Here are a small network's activations along a few directions, averaged over the inputs that share one value of a field.
Related values have similar rows: they may be neighbours, one step apart, or belong to one group.
Strong random noise was added to every row along 2 fixed directions; ignore it. To show where, here is one row again and again, with new noise each time:
[  11  224  -54 -362 -512 -624  426  -41  298  322  209  535  132 -333
   39 -146]
[ 198 -239 -195   60  145  133   69 -201  288 -224  171  178   97  109
 -133   49]
[  -8  280  -81 -488 -646 -820  500  -66  389  415  277  743  206 -451
   69 -190]
[ -36  291  156 -106 -379 -290  348  168  -85  289  -54 -112 -158 -129
   24  -89]


Field Ligem:
n6: [-293    5   28  -54  -72  424 -370  287   37 -175 -141 -434 -104   11
   34  -92]
n5: [-316  558  738  278 -349 -413  438  221 -789  697 -347 -467 -875 -465
  226 -608]
n9: [ 266  345   32 -714 -888 -711   93  461  352  471 -191  120  306 -280
   16  221]
n4: [-722  666  286  225 -574 -821  641  532 -591  662  -89 -240  118 -150
  409   34]
n3: [-420  528  291 -122  -95 -112 -122  515 -495  267 -270 -663 -525  211
  123  -78]
n7: [  22 -209  -41 -160  326  219 -163 -739  147  174   39  725 -196 -144
  -39 -473]
n2: [ 364  141  -51 -474  156 -596   14  -32  456  -21  428  737  372 -450
  -31  114]
n1: [ 199  -78 -313 -306 -566 -414  -46  481   29   20  -87   59  715  201
   -1  580]
n8: [-115 -416 -145  323  486  616 -218 -855  -12 -427  218  405   60 -124
   42 -205]
Ligem is arranged as 3 separate groups.
Question: List the group mates of n9, in the order listed.
Answer: n1
Question: List the group mates of n7, in the order listed.
Answer: n5, n8

Field Lali:
f6: [ 455 -250   -3  -14  436  391 -381  118  223 -297  -95 -261 -197   40
 -152   32]
f2: [ -43  515   91 -701 -825 -846  217  443  335  475   -3  310  205 -568
  155 -123]
f8: [  14    5   21  191  118  175  -92  401 -527 -165  -57 -492  -90  365
  -64  245]
f1: [-428  214  324  313   43  -25  -56  177 -461  349 -394 -508 -299  104
  299 -138]
f4: [-103  154  439  388  263  545  134 -114 -579  -11 -218 -672 -387  -34
  -45  -17]
f5: [-160   65   63 -222   36   58  -70 -261  362  194   21  260  -70 -274
   52 -231]
f7: [ -57  151   85  224 -280  -29   63  498 -503   26 -233 -527   35  271
   47  178]
f3: [-224  116  131   94   36  -20   97  -83 -280  193  -61 -147 -332   84
   49 -104]
f9: [ 210 -305 -275  248   39  239  141 -289   78 -377  143   71  139  329
 -234  179]
Lali is arranged as 3 separate groups.
Question: List the group mates of f2, in the order listed.
Answer: f6
Question: List the group mates of f1, in the order listed.
Answer: f4, f5, f3
